A small network was shown many inputs. Here are its activations along a few directions, one row for each input.
In each table, some parts of the input vary, and every possible input appears once, in random order.
Descriptions start from the smaller parts, as in this example, which fits no table here: one of 6 places along a line, together with either a single point or one of 9 places along a line or (one of 3 separate values, together with one of 5 places around a ring).
Shared parts are said once, and a part with two or three values counts as separate values.

Other details of the inputs vary at random and push rows far along three fixed directions, the same in every table; ignore that.
These rows show it; all are for the same input, with only those details redrawn:
[-18   1 -15   6 -16   0  22   9  14 -14   6  -4  15 -17]
[ -3 -19 -21  -5  -9  -9 -10   0  -2   2  -8   0 -19   3]
[-14   2 -10  -1  -8  -2  16   8  11 -13   1  -3  10 -14]
[ -6 -15 -23  11 -21  -2   9   2   9  -8  15   2  -1  -8]
[-14  -2 -11 -15   4  -9   4   9   3  -4 -25  -8  -4  -6]
[ -6  18  15 -21  16  -3  10   1   5 -19   7   4  14 -11]
[-19   0 -18  10 -18  -1  27  13  17 -15   4  -6  17 -21]
[  2 -11  -9 -11   0  -6  -8  -5  -2  -5   6   6 -14   3]

Rows:
row 1: [ 18 -13  10  -8  19   4 -29 -32 -17   9  -1  10 -20  15]
row 2: [ 12  19  22 -15  27   7 -11 -17   2   2   3   7  -1  13]
row 3: [-10  13   1  14  -6   1  15  14   8 -10   0 -13   7  -6]
row 4: [ -6  13  17 -17   2  -4   2  13   4 -10   3   5   3  -9]
row 5: [ -4  18   8   0  11  -2  15  -4  -1 -11  24  -8  19 -10]
row 6: [-12  -5  -7   9  -5  -7   3  15   1  20 -33 -10  -7  -6]
row 7: [ -8   1  24 -24  20  -5  -5   2   2  -2 -18  15  -1   1]
row 8: [-11   3 -21  -5   1 -11  -2  17  -3  17 -36 -30  -3  -4]
row 9: [  8 -17 -15   7  -2  -2 -16 -14 -14   1  -2  -9 -14   5]
row 10: [ 17 -27 -13  23 -27   2 -21  -9 -12   4  25   0 -21   6]
row 11: [  8   1  -7 -24  25 -11 -34  -1 -13  15 -40 -17 -32  25]
row 12: [ 17 -11   5 -16   5  -1 -23 -23  -8  -7  39  21 -19  14]
row 13: [ 1 25 17  6  2 10 20 -2 14 -5  7  2 19 -1]
row 14: [-12   0  -7   1  12  -6   5  -1   0  13 -27  -9   1  -3]
row 15: [-11  -2 -19 -17  -4  -9  -2  21   6   8 -40 -17  -7  -6]
row 16: [  2 -21   0  23 -11   7   0 -10  -2   1   6   4   2  -1]
row 17: [-16  -3 -17   9  10  -4   4   4   7   8 -48 -14  -7   3]
row 18: [  8  -7 -14   8  -9   3  -7  -2  -4   4  -3 -17  -1  -2]
row 19: [ -5  -3 -13 -11  22 -13 -18   1 -10   5 -44 -19 -24  15]
row 20: [-11  13 -14  16  -3  16  23  40 -15  -4  -4   8  34  -7]
row 21: [  4   2  16 -18  17   0  -3 -13   4  -4   5  21  -2   0]
row 22: [ -2 -32 -25  27 -24  -2  -6   2  -8   2  -5 -14 -11   2]
row 23: [  8  30  22 -15  16   0  -1  -2  -1  -9   4  -5   7   9]
row 24: [ -4  -4 -17  21  -5  21  14  28 -14  10  -9  22  22   1]
row 25: [  4  16  14  -2  11  10   7  -5   6   0  -8  -5  21 -12]
row 26: [ 22   0  12   7  -7   9  -8 -18  -3   5  17  10   2   5]
row 27: [  0 -19  -7  13 -26   2  -1   4  11   6   9  18 -11  -4]
row 28: [-13   1  11  -8  18  -8  -1   4  -5  12 -29  -5   1   2]
row 29: [  3  22  25 -25  17   7   8  -2  13  -5   4  14  16  -9]
row 30: [  4  -6 -14  24 -28   3  11  -1   7  16  14  -1   5  -1]
row 31: [ 10 -13   6  14  -9   6 -10 -10  -5   7   3   7  -9   0]
row 32: [ -3  18  15   6  -2  -1  15   9   1  -8  26  -6  17 -12]
row 33: [ 13   4   6  -2 -22   6   6  -4   7 -11  46  14   6   0]
row 34: [ 19   3  28 -10  22   3 -27 -20  -9   6  11  20 -25  23]
row 35: [ 19 -29 -18  15 -40   6 -10 -12   8  13  30  24 -19  12]
row 36: [ 17  20  24 -14  11   3  -6  -9 -10  -7   9  -4   9   1]
row 37: [-10  12  24 -10   3   1  16   6   8 -23  27  10  21 -11]
row 38: [ -4 -16 -11  18 -15  -5   3   1  -6   2  20  -7  -3   3]
row 39: [ 11  -1  -5  -2  -9  -7  -8   0 -10  13   6 -10 -10  10]
row 40: [ -6  12  -3   8  -1   4  20   6  12  10  -3 -10  20 -13]
row 41: [  4  -7  13  13   6   6  -4 -16   2  -3  21  15  -5  15]
row 42: [ -7  17  21 -13  28  -7  -7   2  -6 -12 -11  -6   1  10]
Changing only one part turns row 20 into row 24. The same change can be made to row 15. Which row results? -> row 29
Changing only one part turns row 18 into row 25. The same change can be made to row 36. Which row results? -> row 26
What is each input in this table made of? -> one of 2 separate values, together with either a single point or (one of 4 separate values, together with one of 5 places around a ring)
Change only the place on the ring of 5 in row 37. List by row number the other rows that result. -> row 4, row 12, row 15, row 33
Change only the choice among 2 separate values in row 39. List by row number the other rows that result. -> row 30
Start at row 7 and move only the place on the ring of 5, one step at a time. The first step leads to row 27. Which rows follow, in order? -> row 35, row 29, row 21

Rows:
row 43: [-20  -9 -22   6 -17 -13  12  26  11   3 -26 -17  -1 -14]
row 44: [ -2   2  -5  23  -8   4   9   0   4  -1  -4 -12   6  -4]
row 45: [  0  -1  -9  23 -26   5  22  -4  15 -18  51   0  18  -6]
row 46: [  8   6  18 -12   7   3   3  -8   4 -24  43  22  13  -6]
row 47: [ -8 -14  -5  30 -33   7  28 -10  29  -2  41  14  14 -17]
row 48: [ 0  7 15 12 -2  6  9  4  1  0 13  8  9 -2]
row 49: [-4 14 15  3 13  6 11  6 -3 -2 14  4 22 -4]
row 50: [  9  -1  -5 -19  16  -6 -25  -3 -13  19 -37 -16 -19  12]
row 51: [ 26 -13   3 -14   4   8 -28 -15 -16  12  22  26 -20  17]
row 52: [  1   1   9   1 -13   2  11  -1   5 -13  42  14  10  -4]
row 53: [  0 -26 -23  -1  -8 -19 -21   0  -7  10 -25 -24 -30   4]
row 54: [ -7 -11 -15   1 -15   2   5   6   4  -8   8   6  -5  -5]
row 55: [ -5   0   2  -2  -1   0   5  13  -1   4 -28   4   2  -3]
row 56: [  4  -1  -4 -13  27  -5 -23  -3 -17  15 -31  -7 -18  21]
row 57: [  4   6   7  -7   1  -3  -2 -13  -2 -11  22  -8   1   1]
row 58: [ -9 -13 -18  -7  -6  -6  -7   9   1  -1 -16   2 -16  -4]
row 59: [ 22   9  31 -28  29  -3 -34 -18 -16   9 -15  -4 -19  14]
row 60: [ -3  24  33 -35  25  -7   0   1  -6 -10   3   3   8  -1]
row 61: [ 20 -17  -7  16  -8   2 -18 -24 -17  11  32   0 -14  13]
row 62: [ 20 -15 -16  11 -14   3 -16 -14 -10  15  25  12 -17  20]
row 63: [11  3  2  1 -2  5 -9 -5  3  4 -3  0 -6  9]
row 64: [  0   9  14 -10  -2   1   7  -2   0 -14  32  13   9  -5]
row 65: [ 10  15   9   9   7  11  10 -12  -1  -7  39   8  16   2]
row 66: [ -3  28  38 -22  34   4   7   7  -5 -10 -16  12  16  -4]
row 67: [ 12 -19 -10  10 -20  -4 -11 -19  -7  -1  34  -7 -15   7]
row 68: [  6 -14  -6  -8  -4  -8 -21  -4  -6   3  12   8 -25   8]
row 69: [ -9  -8 -19  12 -10  -2   3  15  -5  18 -21  -7  -3   0]
row 70: [  2  -5  -3  41 -27  11  19  -8   7  -7  34  -8  16 -11]
row 71: [ -1  -3  -7 -28  15 -12 -25   0 -10   8 -31  -7 -32  18]
row 72: [-24   8  -7   0   4  -8  21   5  26   3 -45 -16   8 -16]
row 73: [ 11  -6   5  -9  13  -1 -16  -4 -18  14   1  13 -15  14]
row 74: [-20   5   3  -7  10 -13  11  -2  17   7 -49 -24   3 -18]
row 75: [ -7  19  12   3  11   3  13  10   5  -2 -15  -4  13  -1]
row 76: [  0  -2 -12  20 -25  10  17   9   9   5  23   2  17 -12]
row 77: [  8 -11   2  -1  -9   2  -2  -5   3 -13  40  20  -4  -1]
row 78: [-11  -9 -26  16 -20   4  17  17   3   4 -19  -3  15 -12]
row 79: [-15  -4 -21   9 -18  -9  15  17  12  -2 -10 -15   4  -5]
row 80: [  2 -12  -7   0  -8   6  -6   7   1   5 -22   6  -5   1]
row 81: [  1 -27 -30   9  -8  -1 -11   5 -13  15 -25   3 -16   9]
row 82: [ -4   1   2  -8  -4   1   7   0   3 -18  17   9  12  -6]
row 83: [ 11   0   8 -30  25  -5 -25  -2 -22  14 -27  12 -18  14]
row 84: [  4  -7   4 -28  11  -8 -21  -4 -13   1  -5  11 -21  13]
row 85: [ -4   0   0   3 -10   4   6  16   7   6 -17   1   4  -5]
row 86: [ -1 -22 -29   8 -17  -5 -10  11 -10  25 -25  -1 -18   7]
row 87: [-15   9  18 -16  14  -6  13   0  17   2 -23   6   7 -12]
row 88: [  3 -32 -28  16  -9   5 -15  -3 -13  12  -3   9 -13  12]
row 89: [  9  -3   9  -4   0  -2 -16  -1  -8  12  -8   8 -12  11]
row 90: [ -6  -5 -10  30 -30   7  24  13  11   1  10   5  14 -12]
row 91: [ 15 -18 -19  23 -15   4  -9 -17 -10   9  25  -1 -11  12]
row 92: [ 22   7   8  -8  13   3 -18 -19 -11   4  22  11  -7  16]
row 93: [-2  8  7  1  7  8 16  7 -3 -4  9 11 19 -8]
row 94: [ -3  19  23 -10  28   9  10   5  -6  -9   6  13  22  -5]
row 95: [ 15  -8  -5  -8   2  -3 -24 -19  -5  -4  24   7 -28  15]
row 96: [ 15   1   8  -9  10  -1 -22 -12  -9   9  -9   4 -19  20]
row 97: [  4   6   2   3  -5   0   9  -6  11 -17  37   2   8  -4]
row 98: [ -8 -14  -8  15  -5   1   0  12  -4  10 -20   0  -6   4]
row 99: [ -4  29  24 -22  25  -3   6  12  -5   4 -18  -1  18  -6]
row 100: [  6  -5  -9   7  -4  -4  -7  -5 -10  11 -10 -16  -4   0]
row 101: [-1  3  2 23 -3 10 10 -4  4 -5 15  0 12  4]
row 102: [-16 -17 -13  10 -16   0  16   0  22   4 -11   8   1 -13]
row 103: [ -3  10   1  -6   0   4   8  14   2   7 -11   1  11  -9]
row 104: [-11  22   9 -18  17  -6   8   4   3 -15 -17 -20   8 -11]
row 105: [ 7  8  6  8 -5  8  2 -4  6 -3  4 -7  6 -4]
row 106: [  4  35  34 -23  27   5   3   3   4  -5 -12   2  15  -1]
row 107: [-13   4 -17   6 -11  -3  14  12  14  -8  -4 -10   2 -10]
row 108: [ -1 -22 -18  19  -4  -3 -18  -2  -9  14 -28 -16 -21  14]
row 109: [-15  -5 -21   2  -9 -14   4  13   5   1 -32 -29  -3  -6]
row 110: [-12  19   6  -2  11  -6   9  13   3   1 -49 -24  11 -11]
row 111: [-10  -6 -19  13 -16  -8   7   4   7  -6  -6 -24  -2 -15]
row 112: [ -4  34  27  -8  34   6  12  -3  -3 -11   1 -10  30  -9]
row 113: [-10  16   2   0  18   3  11  10  -2   3 -17  -9  15   0]
row 114: [ -4  -9 -13  38 -24  16  24   4   6  -3  44  11  21  -9]
row 115: [ 10  -9  -3 -28  17  -2 -28   1 -16  15 -36   6 -18  13]
row 116: [ -6  29  34 -31  26  -1  12   4   4 -28  10  10  29 -11]
row 117: [  4  20  28 -12  16   7   8   0   0 -14   0  16  22  -7]
row 118: [ 10   4  -9  22 -22  16  16  -4  11  -2  46   8  17  -3]
row 119: [ 15  -4  13 -23  14   1 -24 -18  -8 -15  30  26 -15   8]
row 120: [ 16   7  14   3   1   6  -6 -11  -1   1  23  14  -3  13]
row 121: [ 19  -7   4   5   5   4 -22 -19 -10   6  14  10 -20  24]
row 122: [ -4  20   5  -2   4   2  14   7   3   0 -16 -23  22 -18]
row 123: [-18 -15 -18  24 -15   6  16  20   4   4 -26  -3   7  -6]
row 124: [-17  13  13  -3  18  -2   6  19  -1   5 -39  -9  10  -4]
row 125: [-17   8   1   3   2  -5  21  -4  25  -2 -24 -15  12 -19]
row 126: [  6   6  11   5  15   3  -5 -13 -13   1  13  -8   8   1]
row 127: [ -5   2 -16  11 -17   3  14   0  12 -13  18  -7   4  -6]
row 128: [ 10   2  11 -23  21 -13 -24 -11  -7  -5  -2  -6 -19   9]
row 129: [-20  -9 -24   0 -11 -11   4  22   7   3 -32 -11 -10 -11]
row 130: [ -2   2  -7   3  -4  -4   2  -3   6 -11   9 -12  -2  -8]
row 131: [  8  -6  12  -9  13  -3 -19  -1 -15  13 -16  12 -21  16]
row 132: [-22   9  -3 -13   5 -13  15  28  10  -5 -34 -13   8 -16]
row 133: [ 18  17  31   4   5   6   0 -21  -4  -9  36   5  15  -3]
row 134: [ 15 -19 -12   1 -10  -5 -19 -11  -1   2  28   8 -25  17]
row 135: [  3 -35 -15   2 -12  -1 -15 -22   9   9  -2  20 -22   7]
row 136: [ -3   3 -15   9  -4  -3   3   6  -2   8 -24 -19   4  -4]
row 137: [  3 -22 -17   5 -18  -3 -19   9  -4  25 -31  -4 -25  11]
row 138: [  4 -20 -24   4 -16  -8 -12  -6  -3   4   3  -7 -22  14]
row 139: [  7  -2  10 -17   4  -3 -17  -9  -8  -3  21  11 -17  10]
row 140: [ -4  36  39 -34  29   1   9   3   2 -22  14  10  17 -10]
row 141: [  7   2  10 -32  20 -12 -23  -8 -14   3  -8   0 -23  21]
row 142: [ -9  11  12 -13   4  -2  16  11   6 -16   7   5  17 -11]
row 143: [ 16   0  20 -13   8  -6 -15 -22  -9  -8  37  -2  -6   7]
row 144: [ 21 -23  -3   7 -17  11 -18 -11  -5   7  25  24 -18  13]
row 145: [-12  -5  -8   2 -16  -7   9  14   6  -2   1  -7   3  -6]
row 146: [-15 -15 -18  30 -18  11  17  13   7  -4 -10   0  15  -9]
row 147: [-12  20   0  -8  19  -3  11  17  -2   7 -37 -13  11  -2]
row 148: [ 12   0  14   3  13   6 -16 -13  -8   3  15  12 -10  20]
row 149: [ -2  30  39 -13  27  11  18   2   2 -21   3  15  32 -11]
row 150: [-19 -10 -21  14 -17  -4  21   1  25   8 -23  -8  -2 -10]
row 151: [  1  21   1   3   2  10  17   5  11  -5   8  -6  24 -10]
row 152: [-15  -9 -16  37 -20   3  16   7   5   3 -13 -24  12 -12]
row 153: [ -1  -9 -11  12 -24  10  11  -5  10 -21  42  15  11  -9]
row 154: [  4 -20 -20   9 -19  -5 -11 -11  -4   0  11 -15 -20   1]
Changing only one part turns row 48 into row 66. The same change can be made to row 89. Which row results? -> row 55
Changing only one part turns row 140 into row 127. The same change can be made to row 131. Which row results? -> row 121
What is each input in this table made of? -> one of 8 places along a line, together with either a single point or one of 5 places around a ring or (one of 2 separate values, together with one of 4 places along a line)
Start at row 84 and move only the place on the ring of 5, one step at a time. The first step leads to row 142. Which rows follow, in order? -> row 77, row 58, row 54
Change only the choice among 2 separate values in row 121. List by row number the other rows that result. -> row 65
Start at row 114 and move only the place on the line of 4, one step at a time. The first step leads to row 73. Which rows follow, in order? -> row 86, row 103
Change only the choice among 2 separate values in row 117. List by row number the other rows that result. -> row 78
Start at row 111 and move only the place on the line of 8, one step at a time. The first step leads to row 130. Which rows follow, in order? -> row 95, row 107, row 68, row 129, row 58, row 119
